A small network was shown many inputs. Here are its activations along a few directions, one row for each input.
Each table varies a few parts of the input and shows all the possible inputs, shuffled.
A made-up example of a description, with smaller parts first: ring(8) and (point or (values(2) and line(4)) or line(11)).
Shared parts are said once, and a part with two or three values counts as separate values.

Table:
R1: [ -3 -12  -5  22   1  -8  11   3  12   2 -16]
R2: [ -2   9  12 -13  -9  -8  -6  -6 -12 -11   9]
R3: [ 2 -3 18  6 -6  1 -2  9 -2 -8 17]
R4: [11  0  1  5 -2 13  6 15 -1 11  7]
R5: [  0  -7 -10  10   9 -15  13   0  17  -3  -5]
R6: [-11  -8 -15  -3  -7 -10   6  -8  -1  -1 -20]
R7: [  4   8  -7 -18  -7   7   3  -5  -8   8   1]
R8: [  1  -6  -4  13  11 -19  13   4  12   2 -10]
R9: [ -5   3   8 -15 -12   4  -3 -12  -7 -14   7]
R10: [ -7   2   7  -5 -18   1  -8  -4 -12 -14   3]
R11: [ -4   9   7 -16  -9  -4  -4 -10  -9 -15  11]
R12: [  1 -12  -4  17   4 -15   9   7  10   3 -10]
R13: [  8   9  -2  -9  -7  -1  -3   2 -15  10  -3]
R14: [ -4   2 -12   1   1 -25   5 -10  -3   0 -16]
R15: [ -6  -4 -12   8  -7 -13   5  -9  -3   0 -24]
R16: [ -5 -14  -9  11   2  -4  14   6  13   2  -9]
R17: [  2   0  13  -3   1   2   1   4   8 -14  17]
R18: [ -7  -3 -15  -5  -5 -12   6 -14   2  -1 -15]
R19: [ -2  -4 -10   4  -6 -21   0 -11  -5   2 -19]
R20: [14  1 -1 -7  3 15  9 10  6  9  9]
R21: [ -3  -6  18   7  -8   8   0   8   1 -10  12]
R22: [  9  14  -8 -17  -2   0   2  -4  -9   5   2]
R23: [ 11  14  -3 -12  -2  -3   0  -2 -11   9   0]
R24: [ -4   4  13  -7 -14  -6  -8  -6 -13 -11   3]
R25: [ -5   6  -7  16  40  30 -40   1   0  18   7]
R26: [17  6  6 -2  9  3  8 13  1 12  5]
R27: [ -3 -12  -9   9   7  -7  15   1  16  -1  -9]
R28: [13  3  5  2  1  6  4 16 -3 14 10]
R29: [-10   1   7 -13 -18   5  -7  -6  -6 -13   2]
R30: [-18 -11 -14  30  43   8 -33 -10  10   7 -12]
R31: [ -2   0 -15  -3   1 -20   6 -16   3  -6 -16]
R32: [  5   8  -4  -7 -11   7  -1  -1 -13   9  -8]
R33: [  2   2  18   0   0  -3   0   8   3 -10  14]
R34: [ -1  -2  14  -3  -3  11   4   4   8 -10  16]
R35: [-7 -5 15  0 -8 13  3  8  5 -7 14]
R36: [  1   7  -7 -15 -13  10  -1  -1  -8  10  -2]
R37: [16  5  0 -5  9  6 10 10  7  7  7]
R38: [-18  -3   9  20  32  25 -45  -8   0  -5  18]
R39: [10 -1  0 -4 -1 18  8 14  5 12  3]
Changing only one part turns R3 into R12. The same change can be made to R33. Which row results?
> R8
What is each input in this table made of?
> values(3) and (point or (values(2) and ring(6)))
Change only the ring(6) part in R18. List by row number the other rows that result.
> R6, R14, R15, R19, R31
List by row number the other rows that have the values(3) part in common with R4.
> R7, R13, R20, R22, R23, R25, R26, R28, R32, R36, R37, R39
Change only the values(2) part in R10. List by row number the other rows that result.
> R21

Table:
R40: [  5   2  18 -19 -30 -17  26  11  -5 -23  16]
R41: [-20   4  12   7  18  42 -41   1  -6  -5  13]
R42: [-13  -8 -15  18   5 -31  14 -10  16   5 -27]
R43: [-11  11 -27 -18  -2 -22 -19 -36 -21  -6 -33]
R44: [  0  13   9 -23 -44   1  21   0 -22  -7  16]
R45: [ 30  -6   8  -8 -16  -5  46  35  17  20  -4]
R46: [ 20  -1   6  -8 -30  -5  38  26   6  -5  11]
R47: [-31   5 -18  -1  -4 -16  -2 -30  -8 -10 -28]
R48: [  3  12   4 -14  21  33 -57 -14 -13   2  18]
R49: [  7 -15 -23  26  16 -21  30   1  17  24 -33]
R50: [ 23 -11  -2  32  41  32  -8  23  23  28  22]
R51: [  0  -1   4  28  32  26 -22  20  19   7  19]
R52: [-16 -13  -6   9   4 -32   1 -21   2 -19 -25]
R53: [-13 -11  19  21  26  17 -31   2  -1  -3  36]
R54: [ 17  22  10 -51 -37  -2   5  -9 -23  -9   0]
What is each input in this table made of?
> values(3) and line(5)
Changing only the values(3) part turns R44 into R41. The same change can be made to R40. Which row results?
> R53
Change only the values(3) part in R46. List by row number the other rows that result.
> R42, R51
Change only the values(3) part in R54. List by row number the other rows that result.
> R43, R48

Table:
R55: [-17  -4 -21  -1  -3  -1  -9 -17  -6   2 -25]
R56: [ 16   8   2 -11 -12  10  16  17   2  10   9]
R57: [ 12   2   1  -8 -19  18  17  16   2  13   8]
R58: [  5  19   5 -19 -12   3  -8 -10 -16  -5   8]
R59: [-10   2 -20   1   2  -9  -9 -19 -10   3 -22]
R60: [  6  10  16  14  36  50 -42  17   0  13  36]
R61: [-10   0  14  -4  -7 -21  -7 -11  -5 -22   5]
R62: [ 21  13   8 -13  -5  -4  14  15   0  11  14]
R63: [ -2 -12 -22  11   1  -1  18   6  10  16 -24]
R64: [-14  -8   6  -3 -14  -6  -3 -13 -10 -20   4]
R65: [  7  -4  12   7  -2 -20  20  14  10  -9   5]
R66: [ -8   3 -14   1   8 -14 -10 -21  -7  -2 -21]
R67: [ 20  13   8 -11  -6   3  16  17   2   7   7]
R68: [-10  -4  -6  37  57  29 -42   2   9  19   6]
R69: [-19 -11   4  -3 -19   4  -3  -9  -8 -19  -2]
R70: [  3  12   6 -22 -17  10  -9  -8 -16   0   6]
R71: [  7  -3 -15  12  13 -17  17   1  13  11 -18]
R72: [-12  -1   8  -5  -8 -11  -3 -14  -7 -23   5]
R73: [  3  -9 -18  10   7  -8  14   5  10  14 -20]
R74: [ -5   6 -11   0   9 -23 -13 -19  -7   1 -18]
R75: [-12 -13  22  31  39  34 -38  10  15  -7  30]
R76: [  7  -9  10   4  -3 -11  23   8  14 -10   7]
R77: [ -3   8   3 -24 -22  19  -7  -8 -17   3   5]
R78: [  9  -3 -14   8  15 -24  15   5  10  10 -19]
R79: [  7  18  11 -23 -10  -5 -11  -7 -14  -3   9]
R80: [ -5 -16   3   8 -16   3  23  14  13  -6   0]
R81: [  3 -15   4   3 -10  -5  23  10  13  -7   5]
Changing only one part turns R60 into R68. The same change can be made to R79. Which row results?
> R74
What is each input in this table made of?
> values(3) and (point or (values(2) and line(4)))
Change only the values(2) part in R64. List by row number the other rows that result.
> R81
Change only the line(4) part in R71. List by row number the other rows that result.
> R63, R73, R78
Change only the values(3) part in R67. List by row number the other rows that result.
> R71, R76

Table:
R82: [ -6   3  -7   1   6   5 -15 -11  -9   5  -7]
R83: [ -4   2  -9   1  14   2 -17 -12  -8  -2  -5]
R84: [ 1  1 12 -7 -7 20 -6  8 -3 -3 14]
R85: [ -2   2 -11 -22 -35 -36  25 -21 -11 -11 -25]
R86: [ 6  6 18 -2  3 10 -8  6  1 -4 18]
R87: [ 3 -7  0 20 18 -3  0  6 12  1  0]
R88: [ 10  -5 -14 -10 -28 -37  45   5   6  -2 -24]
R89: [ 5 -2 -9 11 18  0 -2  5  8  9 -2]
R90: [ 6  8  9 -9 -3 18 -9  5 -5  9 14]
R91: [-14  -1   2   5   6   1 -14  -9  -1  -7   0]
R92: [-14  -2  -5   1   1   9 -12 -10  -3  -1  -5]
R93: [ 7 13  8 -6  6 15 -8  6 -3  3 17]
R94: [  5  -4 -10  14  12   4   0   7   7  13  -4]
R95: [-1 -9 -5 15  7  8  3 10 11  4 -6]
R96: [ -4 -12  -2  17  14  -1   3   7  12   3  -1]
R97: [ 0  0 15 -3 -1 12 -5  7 -1 -4 19]
R98: [-11  -1   1   3  11  -5 -16 -11  -4  -5   2]
R99: [ 12   8   6 -30 -43 -23  37   1  -9  -9  -3]
Changing only one part turns R82 into R90. The same change can be made to R85. Which row results?
> R99
What is each input in this table made of?
> values(3) and (point or ring(5))
Change only the values(3) part in R93. List by row number the other rows that result.
> R83, R89
List by row number the other rows that have the values(3) part in common with R94.
> R87, R88, R89, R95, R96
Change only the values(3) part in R91. List by row number the other rows that result.
> R96, R97

Table:
R100: [ -6 -14  -7  12   1 -14  13  -2  14 -11 -17]
R101: [ -9 -12   0  30  44  20 -25   5  27   9   8]
R102: [ -3   6   5  -5  -7 -16 -13 -16 -16 -14   1]
R103: [ -1 -11  13  -9 -22   2  18  12   6 -12  14]
R104: [  1  -8 -11  10  13 -27  11   0   6  -7  -7]
R105: [ -1   6 -14 -16  -9  11 -14 -10 -19  15 -12]
R106: [  7  -2 -12  12  12 -20   7  -1   4   5 -15]
R107: [  3  -4  18  -8 -19   0  17  12   6 -10  11]
R108: [-15  -3   5  -4 -14  -7  -7 -14 -16 -16  -3]
R109: [  7   0  21  15  23  38 -19  24   8   0  31]
R110: [ 14  10  -3 -12 -17  18   9  19  -2  17   0]
R111: [-15 -22 -12   9  -2 -13  19  -4  11 -11  -9]
R112: [ 15  12   7 -11  -5  -6  13  11   0   5  16]
R113: [ 19  11   8 -10 -11   8  12   7  -1  16   5]
R114: [-18   7  10  12  27  32 -44  -6  -5  -4  17]
R115: [ -1  12   2 -11  -1 -10 -11 -18 -16  -2  -1]
R116: [ 12   5  17  -4 -12 -12  13  13   0  -5  16]
R117: [  6   3 -20  10  11  -8  11  -2   6  16 -20]
R118: [  3  -5 -23   7   5   1   7   0   6  23 -27]
R119: [  2  16  -8 -17   0   4 -12 -17 -11   4  -8]
R120: [-22  -6   4 -10 -18  -2  -4 -15  -8 -19   0]
Changing only one part turns R103 into R111. The same change can be made to R107. Which row results?
> R100
What is each input in this table made of?
> values(3) and (point or line(6))
Change only the line(6) part in R119. List by row number the other rows that result.
> R102, R105, R108, R115, R120

Table:
R121: [  8   1  -7 -23 -47 -46  48  -7  -7 -10 -28]
R122: [ 4  5  2 -1  1  9  0  9  5  5  3]
R123: [ 0  1  0 11 11  1  2  8 11  3 -1]
R124: [ 3  5  6 -5 -3  7 -5  3 -2  0  9]
R125: [-3  0  5 -7 -3 10 -5  4 -1 -2  9]
R126: [ -1  -3  -5   2   6   0  -9 -10  -6  -1  -3]
R127: [ -1   2   3  -4   0   3  -9  -6 -10  -2   5]
R128: [ 3 -3 -5  5 10  0 -3 -1  3  8 -1]
R129: [ -7   0  -3   6   6   0 -10  -7  -2  -5  -4]
R130: [-6  4  5 -3  2  4 -8 -7 -4 -3  3]
R131: [ 4 -1  5  1  2 10  2  5  5 -1 10]
R132: [ 1 -5 -1 10  8  3  1  8  6  6 -3]
R133: [-3 -7 -5  7  9 -1 -4  0  4  3  0]
What is each input in this table made of?
> point or (values(2) and ring(6))
Change only the values(2) part in R123. List by row number the other rows that result.
> R132
Change only the values(2) part in R122. List by row number the other rows that result.
> R131

Table:
R134: [ -4   6  23 -19 -32   0   7  -2  -9 -23  13]
R135: [-17  -8  11  26  24  23 -30  -4   6  -9  20]
R136: [  3 -15 -11   8   7 -27  25   4  17  -1 -24]
R137: [  8 -10 -19   7  -2 -20  30   1  11  15 -29]
R138: [  0  -5  13  27  34  19 -18  24  21   7  16]
R139: [-18 -17 -16   8  -8 -26  14 -13   5 -14 -23]
R140: [  7  -4   2  24  34  26 -13  18  10  22  12]
R141: [  0  11   9 -32 -28  -3   1  -9 -21 -12   9]
R142: [ -5  11  -1  16  28  25 -32  -3  -7  16  10]
R143: [-13   1   2   7  28  28 -47  -7   0   3  16]
R144: [ -2   2 -31   1  -5 -25  10 -16  -4   4 -29]
R145: [ 10  22   6 -32 -23   4   7  -4 -20  -4   7]
R146: [-10  -9 -21  -6  -3 -24   0 -25  -7  -3 -27]
R147: [ 25   9  11 -21 -24   7  21  16  -5   4   9]
R148: [ 15   6  21 -13 -29  -6  25  19   3  -6  18]
Changing only one part turns R134 into R141. The same change can be made to R135. Which row results?
> R143
What is each input in this table made of?
> values(3) and ring(5)
Change only the values(3) part in R140. List by row number the other rows that result.
> R137, R147
Change only the values(3) part in R142. List by row number the other rows that result.
> R144, R145

Table:
R149: [ -7   0 -19   4  -1 -13   4 -18  -3  -3 -22]
R150: [ 16  10  11 -14  -8   9   8  17   1   2  16]
R151: [  3 -16  -3  11  -4 -14  28  13  17   0  -7]
R152: [ 11  -1  22  -7 -11   9  11  16   4  -6  27]
R153: [-15  -4   2  40  61  42 -52  11  17  11  15]
R154: [ 10  11   7 -13  -8  11   0   2 -12   5  14]
R155: [  3  -1 -15  -1   3 -19  14  -2   5  11 -17]
R156: [  9  -7 -15   3  -2  -7  24  11  13   7 -11]
R157: [ -1  11   8 -19  -8   2 -15 -12 -17  -4   8]
R158: [-12   5  12 -11 -16   5 -19 -15 -19 -15   4]
R159: [-16  -8 -10   6  -6 -24  -4 -22  -6  -8 -27]
What is each input in this table made of?
> point or (values(2) and line(5))
Start at R151 and move only the line(5) part, one step at a time. The first step leads to R156. Which rows follow, in order?
> R155, R149, R159
